A small network was trained on invented records. Each row is its activation on one of them, seen along a few directions.
Here are examples, each followed by its value of one field, F.
The largest differences between rows may come from other fields.
In the rows, zero is written as 500.
Random noise pushes rows far along 2 fixed directions. That doesn't count. These rows show it; they differ only by the noise:
[379 383 501 467 486 413 391 510 472 377 621 605 469 435 582 479 550]
[457 500 456 459 425 464 497 615 432 454 430 439 509 530 513 681 460]
[504 323 347 530 392 593 629 568 462 527 475 376 514 463 434 571 431]
[503 558 426 458 390 499 561 672 410 500 326 343 532 581 470 790 408]

[459 581 522 434 500 398 444 570 435 476 526 523 544 521 541 581 475] -> f13
[362 412 557 472 587 429 396 485 449 378 684 677 519 406 568 405 552] -> f15
[567 525 548 589 553 630 521 445 586 542 436 406 499 572 446 504 538] -> f13
[498 673 523 433 528 468 478 623 373 486 373 436 570 636 478 729 394] -> f2
[519 503 547 490 412 429 381 473 557 431 513 519 407 464 564 527 600] -> f3
[530 271 356 556 350 578 582 507 544 532 510 387 464 393 483 513 543] -> f5
[415 535 519 427 596 425 467 522 389 442 593 634 575 514 529 441 430] -> f2
[504 462 531 517 423 433 362 430 591 434 554 545 388 465 573 471 630] -> f7
[459 538 504 452 523 438 443 548 413 446 490 522 537 556 521 587 443] -> f2
[494 710 639 480 704 524 489 477 469 497 446 601 545 628 504 443 451] -> f16
[411 366 389 427 398 412 510 574 423 468 658 582 509 347 552 479 487] -> f5
[582 525 402 497 436 566 643 575 445 613 412 419 539 499 434 581 423] -> f9
[478 523 590 486 586 454 428 435 549 492 613 582 513 491 532 370 564] -> f14
[639 467 539 605 431 607 501 370 698 541 421 351 368 577 447 463 585] -> f7
[538 447 475 561 387 529 483 480 567 506 437 411 445 472 498 589 569] -> f4
[588 791 632 530 495 545 500 560 536 520 172 301 478 776 465 825 440] -> f6
[640 421 348 598 386 703 775 511 530 664 360 258 502 554 339 546 353] -> f6
[396 634 513 394 569 418 521 598 398 481 505 596 583 519 537 515 436] -> f8
[534 507 553 572 599 564 461 401 533 522 482 507 512 580 506 482 529] -> f12
[491 537 393 466 448 505 654 620 428 564 417 412 579 495 439 555 362] -> f15
[373 493 459 385 534 417 495 586 362 461 651 652 562 413 535 467 458] -> f8
[483 659 615 520 747 584 544 468 484 534 503 552 589 622 438 386 423] -> f11
[409 571 533 477 691 513 532 524 391 498 581 637 623 524 487 424 430] -> f11
[456 530 508 469 553 470 500 498 441 465 552 619 532 455 522 438 496] -> f10
[622 451 421 596 447 671 650 468 515 612 434 378 501 506 399 538 479] -> f3
[384 412 489 483 596 464 480 490 433 455 670 647 559 444 523 364 470] -> f11
[492 607 406 419 487 472 658 687 334 584 417 437 658 521 442 649 354] -> f1
[452 465 423 472 489 502 607 591 397 514 515 485 575 457 468 537 398] -> f15
[545 614 551 487 544 528 505 535 466 527 407 451 529 574 490 613 478] -> f9
[436 456 603 505 657 480 391 378 548 449 725 681 513 441 553 249 600] -> f13
[395 503 529 415 472 302 369 555 456 395 579 593 499 441 600 509 534] -> f1
[432 514 545 473 545 395 441 449 497 431 584 647 459 466 563 369 508] -> f10
[492 688 626 437 535 415 406 522 516 419 424 536 464 580 547 571 520] -> f10
[352 461 489 380 469 339 410 580 427 377 625 629 508 408 602 487 517] -> f8
[513 200 240 541 443 622 739 502 423 613 598 465 561 364 398 334 371] -> f16
[499 356 430 497 515 564 567 489 484 510 569 496 524 431 467 384 451] -> f16
[593 712 502 507 461 543 563 582 450 571 281 379 522 618 458 757 458] -> f3
[490 339 443 543 361 479 489 449 582 465 554 491 406 427 516 441 545] -> f6
[502 638 573 453 530 419 445 531 480 509 488 513 521 547 524 557 497] -> f14
[403 376 504 508 499 399 394 465 508 406 619 603 470 412 576 415 559] -> f1
[553 287 359 535 372 589 637 479 520 580 583 414 482 375 426 424 470] -> f4
[497 590 628 512 630 499 413 412 542 474 532 623 469 532 548 397 566] -> f9
[490 401 403 513 406 490 553 502 490 535 563 514 504 380 498 473 513] -> f4
[586 602 476 512 393 491 537 563 543 571 341 333 493 563 463 656 483] -> f14
[519 426 512 505 469 519 474 436 623 478 546 475 409 459 505 389 589] -> f5
[606 512 539 601 445 607 485 458 585 532 370 351 433 604 469 648 549] -> f7
[495 509 622 528 525 419 256 419 571 390 497 526 427 570 605 561 615] -> f12
[531 543 621 549 625 537 420 353 591 501 558 586 461 566 506 341 561] -> f12

Which value of F does each new row have?
[446 328 519 574 670 592 510 346 533 479 663 670 504 427 502 193 532] -> f16
[460 469 604 574 727 612 504 370 564 485 624 601 537 526 464 242 519] -> f11
[467 668 580 451 590 471 485 539 413 461 475 594 546 553 515 568 478] -> f10
[470 554 522 457 515 416 453 530 451 507 569 558 537 478 530 522 510] -> f14
[552 525 515 563 466 528 482 452 544 538 426 452 454 564 501 578 538] -> f7
[596 573 498 489 483 559 573 534 517 579 387 377 523 568 450 563 467] -> f9
[530 696 708 525 611 483 352 448 593 463 404 473 474 661 528 583 573] -> f14
[542 655 650 511 557 473 393 412 600 486 472 534 443 614 534 474 595] -> f7
[435 548 545 433 510 378 402 545 466 432 574 585 506 464 558 500 532] -> f1
[402 488 458 413 441 364 438 573 433 451 601 627 492 392 589 529 527] -> f5
[419 296 483 502 519 485 452 393 587 438 745 649 436 323 552 209 611] -> f5
[704 530 506 688 467 741 618 380 680 639 250 234 419 671 358 560 496] -> f7
[409 414 402 427 531 509 595 564 377 515 660 608 581 390 478 406 428] -> f8
[469 401 548 572 595 590 497 376 537 488 635 589 485 486 496 355 535] -> f6
[388 221 327 461 491 535 617 522 394 507 772 616 566 297 475 302 439] -> f8
[582 361 457 626 400 592 493 407 608 533 449 396 413 505 482 537 578] -> f7
